Each row below holds a small network's activations on one input, seen along a few directions.
Each table varies a few parts of the input and shows all the possible inputs, shuffled.
A made-up example of a description, with smaller parts first: one of 5 places around a ring, together with either a single point or one of 9 places around a ring or (one of 3 separate values, together with one of 6 places along a line).
Shared parts are said once, and a part with two or three values counts as separate values.
In the rows, 128 means zero.

Other details of the inputs vary at random and push rows far along two fixed directions, the same in every table; ignore that.
To show where, the next rows are all for the same input, with only those details redrawn:
[125 137 123 135 121 117 112 120 127  97 141 160 113 121]
[122 157 119 137 125 112 115 143 116 138 109 137  85 136]
[106 158 118 135 146  98 116 112 114  82  94 127  43  93]
[140 119 132 146  98 137 109 129 138 121 169 185 168 150]
[138 126 127 142 110 125 112 120 132  96 158 172 148 131]
[139 130 127 145  98 132 110 144 133 145 153 174 156 157]
[104 166 115 133 145  96 118 126 110  99  86 118  36  97]
[102 181 113 131 153  88 120 142 101 122  64 103  13 103]

Table:
R1: [120 110 107 139 127 155 117  94  91  90 141 128 135 108]
R2: [132 113 133 124 159 137 146  97 144  80 139 116 136  86]
R3: [140 134 130 137  98 112 101 150  98 176 112 136 133 172]
R4: [114 145 144 124 138 116 136 154 148 147 112 107 106 137]
R5: [121 143 138 129 128 119 134 181 146 192 115 116 134 165]
R6: [154  97  93 126  99 149 136 124 140 150 171 171 184 156]
R7: [127 166 107 140 123 112 115 194 111 225  97 119 103 175]
R8: [107 135 134 127 139 111 132 153 146 147 118 114 121 135]
R9: [113 103 161 121 136 119 122  83 137  56 143 116 129 106]
R10: [128 119 116 111 125 125 153 160 146 186 130 117 145 152]
R11: [167 157 102 140 124 139 132 161  97 193 108 128 131 147]
R12: [129  84 151 122 110 168 135 106 138 116 172 138 205 131]
R13: [140  93 129 144  98 128  99 115 113 129 163 160 185 163]
R14: [102 143 141 113 156 133 139 105 110  97  76  66  64  85]
R15: [164 101 149 124 124 166 140 103 165 110 163 146 202 122]
R16: [130 127 130 100 135 130 149 120 149 116 125 114 114 115]
R17: [109 110 151 123 140 108 121 109 126  94 127 108 125 114]
R18: [108 132 141 123 138  99 125 156 115 170  94  87 115 144]
R19: [157  99 107 121  92 144 136 111 136 120 179 189 178 140]
R20: [135 145 159 114 114 121 122 171 120 205  98  93 142 176]
R21: [121 124 116 129 127 145 114  87  92  63 133 135 112  88]
R22: [161 104 130 116 101 156 148 146 168 176 166 149 201 166]
R23: [162 140  94 148 131 143 135 143 105 184 120 125 146 146]
R24: [117 152 135 121 136 134 141 154 104 186  82  64  98 134]
R25: [106  93 139 125 145 146 136  85 127  68 147 116 149  87]
R26: [121 134 150 118 129 130 129 130 158 117 138 130 133 127]
R27: [113 136 123 135 134 117 114 101 125  62 142 155  92 103]
R28: [127  90 133 128 159 142 144  73 155  38 162 138 161  72]
R29: [133 130 119 111 125 125 156 166 142 198 115 111 131 157]
R30: [133 133 130 129 177 131 146  94 140  74 101  96  94  68]
Q: The inputs of R2 and R12 match in every part but one. If R15 is changed in the same way as R2 into R12, which row does it become?
A: R14
Q: What do these inputs look like to the network?
A: one of 5 places around a ring, together with either one of 2 separate values or one of 4 places along a line
Q: Which other rows does R21 become when the choice among 2 separate values takes its other values? List them by row number.
A: R1
Q: Which other rows does R10 become when the place on the line of 4 takes its other values? List them by row number.
A: R16, R22, R29
Q: Which other rows does R3 become when the choice among 2 separate values takes its other values? List them by row number.
A: R13
